Each row below holds a small network's activations on one input, seen along a few directions.
Each table varies a few parts of the input and shows all the possible inputs, shuffled.
A made-up example of a description, with smaller parts first: one of 8 places around a ring, together with either a single point or one of 9 places around a ring or (one of 2 separate values, together with one of 6 places along a line).
Shared parts are said once, and a part with two or three values counts as separate values.
(in the rows, 128 means zero)

Other details of the inputs vary at random and push rows far along three fixed directions, the same in every table; ignore that.

Table:
R1: [153 104 131 133 140 119 132 158 127 138 125 122 123 124]
R2: [115 142 137 119 127 131 134 110 139 148 113 146 137 119]
R3: [160 101 125 135 132 121 114 158 114 115 138 107 123 122]
R4: [135 118 163 108 140 124 167 174 126 146 140 111 104 133]
R5: [157  93 116 137 147 107 105 162 126 104 145  86 123 131]
R6: [ 98 142  86 127  99 120  78  77 130  68 129 149 119 137]
R7: [140 109 131 127 139 107 114 146 138 119 134 111 127 120]
R8: [110 165 143 123 121 166 134 110 110 144 117 138 146 131]
R9: [136 115 157 113 138 122 151 164 127 139 134 121 115 122]
R10: [152 135 109 163 123 168  88 105  81 124 115 120 179 118]
R11: [122 121 173  96 145 124 191 174 135 163 134 122  97 135]
R12: [107 121 139 122 115 102 167 131 142 126 150 138  92 140]
R13: [139 113 143 123 138 112 153 161 134 145 149 103 118 135]
R14: [151 108 136 127 133 123 143 162 120 141 134 120 117 127]
R15: [118 161 122 129 115 166 127 105 109 143 116 142 145 137]
R16: [106 170 153 125 120 152 158 104 132 183 110 162 154 125]
R17: [121 158 128 138 113 144 123 100 124 151 125 141 159 126]
R18: [136 108 123 128 141 106 115 135 141 115 125 117 125 117]
R19: [152 136  94 167 122 152  78 100 105 126 111 131 174 123]
R20: [180  80 122 152 151 130 111 169  91 109 138  75 135 126]
R21: [ 93 138 122 115  98 103 121  91 158  90 134 166  97 126]
R22: [152 104 141 124 137 122 142 171 116 129 143 100 110 132]
R23: [164  94 107 141 136 106 101 147 129 112 131 111 124 123]
R24: [138 142 100 162 127 146  83  95 112 122 111 129 173 121]
R25: [109 167 122 136 125 154 126  98 124 146 118 140 156 135]
R26: [110 144 117 137  98 122 125  92 126 119 130 159 134 133]
R27: [ 71 144  93 101  95 104  78  70 165  43 131 162  81 130]
R28: [156  92 106 138 147 102 108 156 130 102 143  92 116 132]
R29: [168 128  91 177 123 168  77 113  79 122 114 120 179 126]
R30: [ 96 134  91 117  96 101  77  71 156  54 127 164  99 125]
R31: [112 157 144 145 111 145 158  97 129 158 120 143 156 114]
R32: [165  95 125 143 143 129 122 163 107 127 129 107 133 124]
R33: [127 150 121 138 125 172 118 102  98 137 111 131 159 131]
R34: [ 91 162 154 107 132 139 168 113 144 163 121 143 132 132]
R35: [167  97 120 144 137 125 103 161 107 109 135 102 131 121]
R36: [125 124 170  99 141 126 190 175 134 165 136 124  97 138]
R37: [ 94 181 145 114 115 165 166 103 128 176 114 161 140 140]
R38: [111 166 139 135 121 144 141 103 133 164 116 153 155 126]
R39: [118 147 132 124 122 129 118 114 138 136 126 137 142 123]
R40: [113 151 131 117 129 141 136 119 136 144 122 138 132 135]
R41: [115 127 176  92 137 123 191 159 139 170 129 139 104 124]
R42: [139 107 142 121 142 118 145 150 133 144 122 126 121 120]
R43: [121 124 162 103 140 117 172 156 147 162 123 142 109 124]
R44: [137 118 150 118 140 118 174 165 136 164 142 116 112 138]
R45: [ 74 118 106  74 100  65  80  92 200  23 137 168  41 118]
R46: [ 74 108 102  74 109  64  83 107 195  17 146 149  30 126]
R47: [ 98 144 127 127 105 122 150 104 130 128 139 150 114 142]
R48: [156 135  79 179 131 170  65  96  86 114 112 111 188 132]
R49: [134 146 114 144 118 152 114 106 115 143 111 147 152 127]
R50: [146 103 109 131 136  97 101 138 142 102 132 116 117 121]
R51: [143 141  92 165 130 168  85  91  94 124 111 117 181 130]
R52: [145 100 136 126 148 111 134 159 129 126 141  91 123 127]
R53: [130 116 148 117 138 109 142 145 141 140 134 116 125 118]
R54: [105 122 133 110 108  91 147 118 153 111 140 155  92 132]
R55: [ 91 165 153 110 132 139 165 117 144 163 122 144 133 134]
R56: [171  88 118 148 153 125 126 176 110 126 135  92 127 135]
R57: [ 87 172 168 118 116 147 200 106 143 176 126 147 135 125]
R58: [115 156 123 133 128 168 128  99 111 147 108 139 158 132]
R59: [150  98 129 131 150 110 122 163 128 117 143  89 124 130]
R60: [181  77 110 158 158 127 113 176 101 117 134  81 135 133]
Each input here is: one of 2 separate values, together with either a single point or one of 5 places along a line or (one of 4 places along a line, together with one of 6 places along a line).
Changing only the choice among 2 separate values turns R27 into R21. The same change can be made to R22. Which row results?
Answer: R3
Start at R45 and move only the place on the line of 5, one step at a time. The first step leads to R21. Which rows follow, in order?
Answer: R30, R54, R26
Start at R3 and move only the place on the line of 6, one step at a time. The first step leads to R14. Which rows follow, in order?
Answer: R49, R23, R50, R17

Table:
R61: [ 98 143 179  98 119 115 206 134 161 186 128 165 105 125]
R62: [ 86 168 168 119 111 142 186  91 131 183 119 177 142 128]
R63: [168 105 130 143 147 133 130 162 108 145 130  96 144 124]
R64: [122 150 108 126 137 152  91 104 122 117 111 123 148 132]
R65: [123 144 114 131 127 162  97 106 118 107 106 128 142 116]
R66: [110 109 137 101 122  79 138 131 164  92 139 129  86 118]
R67: [ 95 182 159 107 128 164 165 109 130 183 113 153 148 132]
R68: [151 112 129 129 154 126 126 158 121 139 130  98 134 134]
R69: [ 96 178 154 130 103 148 182  99 144 188 122 176 136 129]
R70: [170 105 130 146 148 137 132 163 106 145 130  93 145 124]
R71: [ 98 119 132  94 124  97 131 136 158  89 156 119  76 140]
R72: [107 107 143  99 126  74 135 134 164  90 141 136  83 121]
R73: [173  98 135 158 154 149 145 172  99 146 129  83 143 125]
R74: [126 144 113 128 126 156  94 106 119 112 109 132 145 116]
R75: [100 178 159 104 119 159 161 109 130 179 110 158 146 123]
R76: [172 102 133 147 146 137 132 165 103 146 130  96 146 120]
R77: [119 112 123 113 128  90 128 139 167 108 138 140  86 127]
R78: [120 136  99 145 121 134 100  93 129 121 118 138 148 131]
R79: [128 145 108 153 105 131 103  95 128 111 127 142 144 124]
R80: [117 149 100 154 114 129 103  97 130 114 130 134 147 134]
R81: [157 109 127 132 145 121 121 157 120 141 131 104 139 130]
R82: [119 143 115 145  99 146 104  93 111 103 139 129 136 130]
R83: [150 114 128 122 138 120 121 149 128 135 127 111 130 123]
R84: [ 87 179 176 129  97 158 187 102 114 181 141 160 139 139]
R85: [112 120 129 105 120  85 131 134 171  96 141 135  83 123]
R86: [126 109 129 112 122  90 130 140 167 107 136 143  83 120]
R87: [163 107 130 141 152 130 128 163 109 145 132  97 144 129]
R88: [ 97 116 127  99 131  77 134 132 169  93 142 123  89 129]
R89: [159 109 127 138 152 127 125 160 114 145 131  95 143 134]
R90: [173  92 142 162 154 145 143 180  91 148 130  91 148 123]
R91: [131 145 112 125 122 146  89 105 121 119 110 135 150 118]
R92: [109 111 132 102 124  82 138 130 164  94 140 126  88 120]
R93: [127 144 113 155 108 129  99  97 125 110 128 148 145 127]
R94: [123 134 102 145 119 134 100  93 127 120 118 144 147 127]
R95: [118 134 104 144 121 132 106  87 121 114 121 137 149 127]
R96: [125 140  99 137 103 155 110 101 100 102 124 143 127 142]
R97: [172 101 132 153 151 143 138 167 102 146 131  90 144 124]
R98: [119 141  96 136 112 155 110 102 102 103 126 139 130 155]
R99: [165 104 131 150 161 141 136 168 106 147 131  86 144 136]
R100: [123 143 116 129 128 153  90 109 116 112 109 138 148 118]
R101: [124 131 108 144 114 133 107  86 120 113 117 141 147 119]
R102: [133 103 120 117 126 116 139 153 119 103 143 124  89 148]
R103: [117 149 110 130 141 163  96 105 122 109 108 120 143 133]
R104: [110 115 136 100 116 101 134 136 151  91 155 119  79 131]
R105: [133 144 197 126 141 151 220 172 110 228 131 134 150 129]
R106: [127 144 116 125 126 146  87 108 116 116 110 139 152 120]
R107: [122 107 134 110 125  86 127 142 167 104 137 150  80 123]
R108: [164 105 131 133 138 122 123 158 117 141 128 107 139 122]
R109: [116 114 119 115 130  91 128 140 167 110 139 134  89 131]
R110: [128 131 111 146 115 133  96  94 123 118 115 154 147 123]
R111: [160 108 128 137 148 126 124 159 113 142 132 101 142 129]
R112: [ 96 168 152 123 109 147 176  95 140 184 116 170 142 127]
R113: [107 118 136 104 121 103 135 136 147  98 156 120  86 137]
R114: [105 122 127 102 124  82 129 134 172  95 143 137  84 127]
R115: [168  99 135 157 160 147 143 173  99 146 131  84 145 131]
R116: [128 143 115 125 124 143  86 108 118 118 111 141 153 121]
R117: [122 139 105 140 103 149 104 105  92 103 123 151 125 141]
R118: [167 103 132 151 156 140 135 168 103 146 132  91 145 130]
R119: [116 105 124 115 138  94 137 132 148 112 135 120 106 130]
R120: [124 149 106 125 130 142  87 104 125 124 113 127 152 132]
R121: [104 147 182 103 110 138 229 153 121 188 139 158  94 146]
R122: [102 113 131  99 129  78 135 131 167  92 142 128  88 125]
R123: [122 132 104 144 116 134 108  86 121 113 118 137 147 121]
R124: [130 143 115 126 122 141  85 108 120 120 111 142 154 122]
R125: [165 106 128 138 143 129 127 159 113 143 130 100 142 124]
Changing only one part turns R75 into R68. The same change can be made to R65. Which row results?
Answer: R103
What do these inputs look like to the network?
Answer: one of 5 places along a line, together with either one of 2 separate values or one of 5 places around a ring or one of 6 places along a line
Which other rows does R116 become when the place on the line of 6 takes its other values? List them by row number.
Answer: R90, R100, R105, R106, R124
Which other rows does R67 become when the place on the line of 6 takes its other values? List them by row number.
Answer: R81, R87, R111, R115, R118
Start at R78 and move only the place on the ring of 5, one step at a time. The first step leads to R119. Which rows follow, in order?
Answer: R88, R80, R109
Which other rows does R107 become when the place on the line of 5 takes its other values? List them by row number.
Answer: R69, R77, R86, R109
